A small network was shown many inputs. Here are its activations along a few directions, one row for each input.
Each table varies a few parts of the input and shows all the possible inputs, shuffled.
Descriptions start from the smaller parts, as in this example, which fits no table here: one of 8 places around a ring, together with either a single point or one of 11 places around a ring or (one of 3 separate values, together with one of 4 places along a line).
Shared parts are said once, and a part with two or three values counts as separate values.
In the rows, 128 means zero.

Other details of the inputs vary at random and push rows far along three fixed directions, the same in every table; ignore that.

Table:
R1: [114 115  88 120 138 104 134 137 156 108 150 141 109]
R2: [127 132 119 150 135 190 160 100 117 167 104 149 143]
R3: [112 113  96 132 141  82 100 138 156 110 151 122 125]
R4: [107 113  84 140 144 122 143 121 152 125 152 157 114]
R5: [139 137 142 140 121 172 152 112 108 148 113 128 141]
R6: [ 88 139 124 152 173 123 102 131  96 140 152 174 183]
R7: [138 132 152 100 114  75 118 188 153  78 138  80 102]
R8: [127 130 121 146 123 186 154  95 109 148 107 147 143]
R9: [159 151 184  94  95 139 133 136  98 134  99 104 123]
R10: [ 81 135 121 155 168 141 134 150  98 132 136 166 163]
R11: [137 101  61 135 109 162 161  75 187 120 118 133  93]
R12: [150  92  67 132 106 127 117  77 189 132 117 110  81]
R13: [140 122 123 100 101  93 128 141 162  90 135 106  83]
R14: [159 106  94 109  94 133 152  98 181 125 124 116  82]
R15: [ 62 117  84 169 193  99  98 147 114 131 172 176 176]
R16: [139 138 150 137 122 167 150 108 105 151 115 129 133]
R17: [140 134 161  96 103  69 115 173 144  67 141  81  93]
R18: [152 149 162 117 105 146 109 106 112 142 104 122 147]
R19: [125 122  79 159 143 171 132  65 135 171 124 171 152]
R20: [104 150 172 126 150 114 124 180  88 115 129 124 154]
R21: [ 91  81  24 149 159  87  99 112 199  97 166 147  98]
R22: [131 123 121 107 124  87 128 157 151 100 150 115 103]
R23: [133 129 121 124 124 158 150 102 120 149 114 146 129]
R24: [117 131 155 131 138 108  86 150 101 125 130 118 142]
R25: [145 132 154  86 112  70 117 184 148  79 129  88  96]
R26: [121 125  96 142 137 140 118  93 140 145 127 153 145]
R27: [165 149 190 109  95 135 140 140 102 146 116 101 124]
R28: [136 129 139 151 128 172 155 103 108 161 128 141 139]
R29: [121 145 156 137 141 159 141 141  95 146 113 136 152]
R30: [157 117 113 104  85 130 146 105 175  97 108  91  82]
R31: [130 127 120 136 134 182 158  94 113 164  96 159 140]
R32: [171 137 164 108  83 163 152  95 128 137  93  94 102]
R33: [140  99  67 138 115 151 161  75 189 125 132 134  85]
R34: [ 90 133 141 144 167  90 118 193 104  96 177 137 159]
R35: [158 152 189 102  97 135 138 134  99 138 105 103 121]
R36: [ 79 125 119 162 183 122  92 142  90 144 150 163 171]
R37: [192 147 193  76  67 144 138 127 124 125  70  75  96]
R38: [135 142 166 126 136 147 140 145  91 149 114 136 148]
R39: [117 101  83 123 129  58  96 144 182  88 160 108 104]
R40: [136 154 180 118 129  85  90 167  95 120 139 108 158]
R41: [146 139 162 121 110 144 112 109 107 154 100 109 144]
R42: [106 145 176 125 144  89  83 176  86 117 143 120 167]
R43: [134 123 117 146 134 184 160  98 115 173 108 160 143]
R44: [ 95 132 140 156 172 104  89 157  82 141 151 140 165]
R45: [115 115  95 131 138 100 137 137 158 111 158 140 106]
Each input here is: one of 5 places along a line, together with either one of 3 separate values or one of 6 places around a ring.
The inputs of R43 and R37 match in every part but the place on the line of 5. If R39 is changed in the same way as R43 into R37, which row does it become?
> R42
Which other rows does R26 become when the choice among 3 separate values takes its other values? List them by row number.
> R15, R21
List by row number the other rows that have the place on the line of 5 in common with R3.
> R2, R5, R19, R22, R33, R38, R44, R45
Which other rows does R35 become when the place on the ring of 6 takes its other values? List them by row number.
> R20, R23, R30, R31, R32

Table:
R46: [ 57 129 124 133 198  64 109 216 107  89 176 165 155]
R47: [142 154 168 177 121 250 172  63  58 203  93 160 177]
R48: [133 145 179 102 109 114  92 141  94 119  98 100 134]
R49: [ 82 111  87 121 168  46 119 186 163  79 187 154 114]
R50: [146 114  73 121 101 156 155  66 187 116 123 148  94]
R51: [ 69 142 115 177 196 173 152 117  57 174 153 223 211]
R52: [138  86  49 128 105 110 155  92 223  82 146 109  67]
R53: [185 140 164  73  67  78 132 150 168  92 129  56  63]
R54: [163 167 207 125 105 179 153 110  56 177 107 120 166]
R55: [ 85  99  64 146 159  45  90 171 183  70 189 122 127]
R56: [129  94  52 134 113 156 165  75 201 105 115 128  84]
R57: [181 166 221  82  96  84  83 165  97 126 103  75 128]
R58: [154 141 195 130 113 157 145 149  66 163 106 105 145]
R59: [118 138 140 123 132 109 132 167 131 101 133 109 113]
R60: [162 132 107 120  97 189 170  65 147 170  92 145 107]
R61: [169 111 113  86  87 117 145 119 171 116 112 111  78]
R62: [ 84  92  42 178 178 158 160  97 130 169 169 209 147]
R63: [153 166 214  83 100  90  88 184  95 107  97  74 152]
R64: [101 127 106 168 156 156 155 122 113 154 145 158 142]
R65: [ 65 134 119 174 194 128 102 166  81 138 153 167 205]
R66: [ 87 139 162 138 176  72 116 205  86 120 187 146 158]
R67: [190 134 144 110  67 162 131  70 145 170  92  92 122]
R68: [154 155 203 133 115 207 159 118  63 189  71 116 151]
R69: [101 105  60 167 175 114 107 101 149 149 170 175 140]
R70: [ 70 114  47 166 184 167 158 100 136 149 140 210 147]
R71: [152  99 102 103  98 120 143 134 180  97 108  92  69]
R72: [159  87  45 148 110 161 131  43 203 149 113 124  80]
R73: [156 150 207  71  86  49  72 178 113  87 123  64 112]
R74: [100 126 112 158 151 160 141 121 123 117 135 154 145]
R75: [178 114 104 119  91 170 124  64 177 144  75  92  83]
R76: [ 79 155 168 116 170  58  95 223  95  56 172 135 157]
R77: [145 149 157 135 118 173 126  96  90 187  94 147 180]
R78: [102 115 111 169 160 156 154 125 113 160 143 158 142]
R79: [111 124 107 119 157  79  85 154 146  96 137 132 123]
R80: [142 163 195 103 115 148 138 145  77 129  95 115 152]
R81: [101 119 121 112 156  88 121 187 123  95 144 142 128]
R82: [128 140 175 132 117 155 105 118  85 148  96 103 146]
R83: [142  88  80 110  88  78 100 106 209  79 138  74  58]
R84: [139 134 162 113 108  97  93 130 110 129 138  99 127]
R85: [168 125 117 117  83 148 150  80 168 119 126 114  90]
The inputs of R60 and R53 match in every part but one. If R73 is changed in the same way as R60 into R53, which row does it become?
> R84
Describe the family of inputs behind these rows.
> one of 5 places around a ring, together with either one of 3 separate values or one of 5 places along a line
Which other rows does R51 become when the place on the ring of 5 takes its other values? List them by row number.
> R52, R54, R56, R80
Which other rows does R63 become when the choice among 3 separate values takes its other values? List them by row number.
> R48, R79
List by row number the other rows that have the place on the ring of 5 in common with R72.
> R47, R52, R55, R58, R64, R78, R83
Which other rows does R62 become when the place on the ring of 5 takes its other values? List them by row number.
> R58, R61, R71, R81

Table:
R86: [166 133 164  72  88 109 134 150 157 111  92  90  87]
R87: [ 80 143 179 121 162  69  22 166  86  78 127 109 160]
R88: [108  72  18 149 142  82  83  91 201 123 167 141 105]
R89: [112 108 100 111 151  69 120 185 169  73 157 144  97]
R90: [112  96  61 167 157 145 155 112 161 114 132 144 114]
R91: [141 149 210 125 114 165 142 143  57 138  96 108 172]
R92: [173 126 132 105 103 148 158 100 146 139 113 127  93]
R93: [168 123 128 102  86 130 149 118 173 108  86  60  78]
R94: [166 118 122 109  89 154 164  87 157 137 124 103  81]
R95: [147 165 220 101 121 140 120 192  65 126 101 104 158]
R96: [159 133 198 129 110 138  83 123  51 201  96 101 157]
R97: [159 127 159 124  70 178 161  91 134 143 101 101 108]
R98: [ 84 112  45 134 148 118 132 129 172  86 145 167 128]
R99: [156 148 180 113  92 138 144 139 129 135 108  68 100]
R100: [139 170 213  86 111  95 116 190  81 111 110 109 145]
R101: [ 59 133 117 148 196 130 127 178  89 131 151 178 187]
R102: [121  95  78 170 135 178 167  91 161 145 138 152 105]
R103: [ 62 145 112 153 193 135 127 171  88 135 142 175 184]
R104: [150 118 152 103 107 119 140 146 150 101 105  70 102]
R105: [170 129 142 116  85 111  79 104 131 156 108  80 120]
R106: [ 92 133 102 198 148 229 175  64  87 197 123 197 175]
R107: [115 110  75 141 148 181 174  64 143 179 128 187 131]
R108: [118 117  99 113 124 113 147 110 151 115 150 159 118]
R109: [124 116 111 141 141  76  71 128 152 126 161 125 150]
R110: [ 76 129 106 200 183 163 149 139  94 156 163 181 161]
R111: [106 121  75 136 156 128 133 146 153 103 133 151 122]
R112: [165 131 103 112  82 173 173  52 153 157  98 143 101]
R113: [131 133 144 107 133  43 113 204 137  58 186  94  88]
R114: [176 141 160  84  90 111 131 153 154 103  94  95  79]
R115: [113 146 132 179 172 166  95  86  86 196 144 183 226]
R116: [166 140 162  56  85  50 118 183 180  68 108  58  63]
R117: [159 110 113 139  87 208 180  56 165 174  91 113  91]
R118: [161 111 101 128  82 193 180  42 148 153 115 140 102]
R119: [159 143 147 112  86 139 152 104 123 123 129 111 106]
R120: [ 89  89  29 128 135 125 142 110 194  86 144 170 116]
R121: [ 88 127 150 153 173  70  57 182  54 160 160 136 177]
R122: [ 88 125 107 128 152  88  40 116 141  81 115 115 127]
R123: [102  97  98 138 162  78 124 183 158  61 165 116 110]
R124: [ 98 151 152 162 172  86  61 158  78 152 165 144 203]
R125: [123 152 181 132 128 129 133 162  75 115 115 108 163]
R126: [165 139 141 114  94 160 163  91 130 153 112 102  97]
R127: [141 159 160 122 130 164 156 111  85 177 108 143 146]
R128: [111  98  67 113 127 109 143 120 185  97 136 163 101]
R129: [151 164 183 137 137 180 156 115  56 184 105 157 158]
R130: [108 119  74 138 158  39  63 141 189  86 188 130 146]
R131: [132 146 189 140 143 135 139 163  60 137 155 134 149]
The inputs of R116 and R86 match in every part but one. If R93 is changed in the same way as R116 into R86, which row does it become?
> R104
The inputs of R113 and R131 match in every part but one. If R110 is changed in the same way as R113 into R131, which row does it become?
> R102
Describe the family of inputs behind these rows.
> one of 2 separate values, together with either a single point or one of 4 places along a line or (one of 3 separate values, together with one of 6 places around a ring)
Which other rows does R114 become when the choice among 3 separate values takes its other values? List them by row number.
> R100, R116
Which other rows does R91 become when the choice among 2 separate values takes its other values? List them by row number.
> R125
Which other rows does R118 become when the place on the ring of 6 takes its other values? List them by row number.
> R91, R97, R108, R120, R128
